A small network was trained on made-up records. Each row is its average activation on records with the value named, seen along a few directions.
Values that are neighbours, or in one group, have similar rows; names and order tell nothing.
In the rows, zero is written as 500.
Random noise pushes rows far along 13 fixed directions. That doesn't count. These rows show it; they differ only by the noise:
[376 473 299 598 502 603 585 453 601 530 592 589 493 435 533 666 668 460
 586 588 410 492 411 514 609 557 427 708]
[568 763 511 283 736 407 185 531 697 622 677 596 508 397 517 318 504 473
 307 396 313 444 318 330 523 492 209 352]
[393 504 392 630 470 480 596 486 304 358 459 430 392 612 507 565 672 464
 442 547 466 519 312 322 494 482 526 618]
[398 367 586 548 364 421 451 468 394 603 456 429 457 519 496 537 537 534
 455 580 586 533 519 466 385 513 409 656]
[572 485 638 438 538 357 412 670 414 486 613 579 576 426 667 803 559 400
 508 623 345 468 435 407 434 437 457 400]
[571 476 795 257 561 460 374 514 590 774 656 377 529 380 622 349 406 381
 297 348 404 544 503 408 357 370 337 375]
[568 452 498 492 416 379 389 418 444 548 531 710 428 409 501 515 598 591
 656 633 624 533 511 777 419 582 274 635]
[423 519 317 591 326 503 645 458 557 346 572 527 534 573 571 785 547 439
 560 596 390 503 417 565 567 544 578 535]
[376 512 507 521 415 746 613 438 392 593 544 407 400 549 518 620 434 459
 396 483 407 555 413 422 583 463 490 422]
[552 456 604 571 543 205 392 795 409 453 414 423 619 414 601 657 289 473
 510 597 476 451 672 669 394 621 553 299]
[449 410 681 447 466 431 491 540 411 644 532 475 529 520 481 303 368 471
 546 563 657 596 578 463 387 446 449 527]
[464 443 389 515 486 649 530 380 824 738 525 588 601 260 448 412 208 650
 663 439 546 516 854 893 588 640 454 515]
[391 557 476 536 479 475 606 522 631 588 611 551 554 414 514 419 343 527
 624 491 583 525 466 502 367 493 486 443]
[545 411 420 477 361 389 642  80 615 501 500 341 404 291 665 384 548 692
 340 184 375 567 615 356 287 361 531 635]
[399 437 327 796 601 415 389 685 466 442 265 476 518 404 415 743 575 629
 524 591 500 334 594 667 511 733 508 638]


Field N:
n4: [469 659 414 555 571 699 435 440 513 556 478 655 457 329 418 606 290 780
 522 460 407 471 556 405 625 539 446 262]
n13: [621 433 630 499 431 428 373 551 624 403 345 501 634 550 429 625 596 614
 492 441 532 370 615 401 375 429 677 536]
n10: [467 564 539 590 477 418 375 629 823 548 463 591 687 365 347 600 348 734
 623 468 626 375 659 574 329 609 570 431]
n14: [593 447 402 526 737 534 740 412 305 392 457 398 388 315 712 446 560 480
 465 359 349 533 569 313 551 369 676 499]
n6: [685 473 575 429 620 409 615 416 309 487 566 535 317 249 780 552 639 481
 518 371 436 520 390 430 343 337 494 388]
n2: [492 452 429 561 591 602 633 603 410 417 480 520 511 644 446 460 607 325
 615 596 577 479 428 651 611 533 584 610]
n11: [550 424 658 451 477 325 567 590 512 561 579 551 581 414 560 275 439 479
 710 569 727 612 608 379 348 441 549 512]
n5: [618 720 515 382 611 341 375 763 521 434 581 557 543 435 686 657 370 381
 520 548 348 455 378 544 547 599 471  67]
n8: [579 458 705 351 329 576 425 422 524 616 451 366 487 621 521 506 407 452
 330 425 530 510 541 564 483 415 497 372]
n1: [474 480 387 459 328 436 545 397 556 448 495 245 458 658 546 426 429 373
 311 450 446 551 528 734 606 637 496 492]
n3: [386 476 464 484 528 466 574 538 537 712 661 529 460 332 724 506 378 366
 584 638 484 572 449 514 538 577 352 457]
n7: [595 504 518 451 521 677 535 430 588 417 558 723 540 585 367 587 793 508
 622 473 540 412 336 533 461 347 522 672]
n9: [458 408 438 713 564 456 386 588 481 511 225 406 487 422 371 451 469 717
 458 487 599 446 732 561 540 701 542 561]
n12: [542 607 533 524 553 492 529 469 328 390 497 602 424 425 502 630 522 691
 549 473 456 466 414 270 394 402 519 358]
N is arranged as a ring.
- Going along N from n14 by way of its neighbour n3, in what order are n4, n13, n5, n8 met? => n8, n5, n13, n4
- List every value one step from n9, in the order listed. => n10, n11
- List every value one step from n7, in the order listed. => n1, n12

Field K:
k2: [504 660 595 425 639 390 436 550 492 662 557 541 398 431 482  55 433 478
 464 382 691 500 261 596 227 507 261 358]
k8: [647 537 672 193 412 726 451 406 471 604 754 637 529 623 512 524 312 331
 491 586 366 647 571 678 785 422 380 278]
k4: [641 593 560 241 395 374 412 276 546 552 677 618 485 453 552 247 304 564
 497 479 462 675 596 586 543 488 298 359]
k9: [461 555 331 602 382 485 512 362 514 531 508 650 397 254 614 742 506 746
 616 548 450 500 487 415 483 573 404 486]
k1: [456 461 361 655 573 483 677 439 328 437 378 428 384 367 595 481 420 654
 556 468 519 555 611 333 500 499 661 453]
k5: [292 573 372 586 332 612 502 427 678 587 504 323 402 596 492 691 589 436
 268 458 454 410 280 494 509 627 467 586]
k6: [425 516 302 711 594 834 675 483 511 484 381 375 401 416 365 488 475 596
 487 324 462 462 577 726 632 647 588 520]
k3: [659 233 580 379 714 449 523 479 464 627 599 517 538 318 685 336 634 330
 537 497 368 596 714 510 592 382 436 733]
k11: [404 494 445 654 650 590 453 514 659 610 361 395 487 305 421 545 618 713
 375 284 435 362 541 331 375 518 506 586]
k7: [521 653 560 398 833 434 462 644 390 543 663 589 403 404 625 410 700 347
 506 504 432 475 161 211 399 344 327 431]
k10: [474 388 463 570 599 486 485 591 325 340 408 465 501 669 456 463 725 375
 489 663 472 598 472 246 744 489 590 689]
k13: [434 455 596 468 487 793 673 390 423 537 421 278 443 705 401 363 549 409
 326 313 521 489 380 370 467 310 629 557]
k12: [583 394 648 500 551 658 742 471 180 526 569 540 408 370 604 539 459 498
 610 461 490 573 509 458 440 326 554 418]
k14: [540 329 502 632 517 286 500 469 566 649 388 387 373  79 712 546 657 612
 520 332 555 457 592 704 174 575 404 653]
K is arranged as a ring.
- Going along K from k1 by way of its neighbour k5, in what order are k4, k6, k13, k14 met? => k13, k4, k6, k14
- Fewest steps between k2 and k10? => 7
- List every value one step from k12, in the order listed. => k8, k3
